Each row below holds a small network's activations on one input, seen along a few directions.
Each table varies a few parts of the input and shows all the possible inputs, shuffled.
A made-up example of a description, with smaller parts first: one of 6 places along a line, together with either a single point or (one of 2 separate values, together with one of 5 places around a ring) or one of 11 places around a ring.
Shared parts are said once, and a part with two or three values counts as separate values.
(in the rows, 128 means zero)

Other details of the inputs vary at random and push rows far along two fixed directions, the same in every table; ignore that.

A family of inputs:
R1: [ 94  77 144  99 158 145 113 154 144 186 165 135  93  66]
R2: [139  93 139 112 144 134 134 133 119 131 152 138  76 125]
R3: [ 67 125 196 158 172  94  77 113 127 180 142  60 117 107]
R4: [103 123 159 128 173 109 126 120 129 102 141 118 142 127]
R5: [151 172 115 163 113 103 162 123 121  56 100 124 183 163]
R6: [ 85 125 136 131 138 120 123 133 125 130 136  94 135  93]
R7: [ 86 204 156 129 171  90 108  79  88  68 109  59 187 125]
R8: [120 152 135 138 152  98 129 137 107  99 111 103 146 106]
R9: [180 186 107 150 106 119 127 101 115  59 104 111 171 132]
R10: [ 50  91 174 111 175 113 100 102 128 121 171  84  76 103]
R11: [195 139  91 148  98 131 158 143  91  97  98 173 141 158]
R12: [212 165  78 137  74 165 127 128 155 103  96 152 148 142]
R13: [ 94  68 163  97 167 138 107 122 141 157 175 138  57  88]
R14: [109 147 176 164 154  92  94 107 142 151 149  97 145 152]
R15: [198 153  82 144  63 144 154 125 137  98 113 155 140 136]
R16: [133  83 107  76  95 182 141 150 172 212 137 178  83 118]
R17: [153 174 107 158 105 113 152 117 128  65 108 115 198 156]
R18: [101 152 187 131 144 100  98 104 124 179 137  97 121 143]
R19: [ 70 131 149 137 159  98 123 133 113 109 130  84 125 103]
R20: [179 138  85 155  81 130 165 144  94  95  99 167 136 167]
R21: [ 98 133 138 122 169 132  97 114 157 116 137  93 162 132]
R22: [145  78 123  77 133 149 166 163 124 201 154 195  56 120]
R23: [137  68  95 104  96 183 134 178 180 211 135 166  85  95]
R24: [138  58 104  96 104 182 140 163 197 198 157 182  98 127]
R25: [121  99 138 114 157 128 142 167 112 153 140 132  90 109]
R26: [152  62 122  93 119 168 143 164 173 191 173 203  99 105]
R27: [ 44  97 170 121 184 112 122 146 105 138 156  76  84 108]
R28: [101 137 110 140 117 131  95  98 126 101 103  86 172 144]
R29: [ 82 131 145 128 162 119  86  99 106 105 140  99 152 110]
R30: [194 173  94 122  96 117 172 135 110 109  87 174 148 140]
R31: [221 166 124 167  56 119 128 122 142 135 102 142 141 162]
R32: [202 144 107 146 110 132 181 153 118  93 106 170 154 168]
R33: [199 163  71 143  86 154 140 159 148 129  82 149 166 120]
R34: [121  88 128 115 139 134 119 135 122 147 141 169 101 110]
R35: [197 156  75 142  58 165 136 124 158 103  94 140 145 150]
R36: [ 99 194 172 192 145  68  67  71  92  92  99  48 193 168]
R37: [ 27  84 171 118 177 109  89 106 111 127 159  98  99 108]
R38: [ 56 124 163  83 184 137  84 103 139 159 145  87 117 109]
R39: [117 148 114 135 134 133  85 103 123 101 106  99 176 136]
R40: [180 170  85 124  70 134 170 132 124 120  98 167 155 140]
R41: [181 165  87 132  90 118 190 141  98 112  95 163 129 166]
R42: [129  77 119  81 109 149 164 157 143 199 149 201  61 110]
R43: [147  61 119 104 109 155 155 156 140 167 168 176  41 124]
R44: [ 86 110 157 136 165 120 146 131 121 109 149 110 120 152]
R45: [ 68 174 141 160 148  93  91  74  88  48 112  51 195 135]
Each input here is: one of 5 separate values, together with either a single point or (one of 2 separate values, together with one of 4 places along a line).
Changing only the choice among 5 separate values turns R4 into R8. The same change can be made to R26. Which row results? -> R1
Changing only the choice among 5 separate values turns R13 into R34. The same change can be made to R15. Which row results? -> R45
Which other rows does R12 become when the place on the line of 4 takes its other values? List them by row number. -> R2, R9, R13
Which other rows agree with R16 in the choice among 5 separate values? List them by row number. -> R7, R18, R22, R30, R38, R40, R41, R42
Which other rows does R10 become when the choice among 5 separate values takes its other values? List them by row number. -> R5, R19, R37, R42
Which other rows does R3 become when the choice among 5 separate values takes its other values? List them by row number. -> R14, R18, R31, R36

A family of inputs:
R46: [ 84 152 143 139 180 104 124  92  85  31 126  66 161 145]
R47: [ 65  63 163 123 138 161  64 135 175 207 166  99  88  92]
R48: [193 187  76 140  58 155 123 112 172 127  82 125 186 162]
R49: [171  52  87  92  92 176 184 190 163 176 145 239  76 120]
R50: [ 88 181 171 160 174  69 132 105  81  86 121  62 165 144]
R51: [203 166  63 128  88 136 183 162 103  85  82 173 154 136]
R52: [ 60  62 146  82 171 142 123 134 126 157 161 132  63  81]
R53: [ 74 168 143 136 178  89 137 112  87  55 120  60 177 124]
R54: [218 168  90 151  68 113 177 142 103 110  79 173 136 152]
R55: [ 66  65 184 110 176 117 122 139 136 181 176 140  66 122]
R56: [ 86  87 173 101 158 161  58 116 197 204 169 108 108  82]
R57: [226 154  96 157  78 121 178 143 105  95 101 177 140 181]
R58: [ 93 176 136 166 150 105  49  75 145 105 111  40 201 131]
R59: [199 182  88 150  51 150 108 108 149 134  82 153 198 152]
R60: [ 75  69 177 103 163 121 115 128 125 172 187 132  49 107]
R61: [ 77 164 137 138 165  96 122  89  87  32 128  64 153 126]
R62: [197  82 103  99  88 159 177 192 136 216 140 234  54 119]
What is each input in this table made of? -> either one of 5 separate values or (one of 2 separate values, together with one of 6 places around a ring)
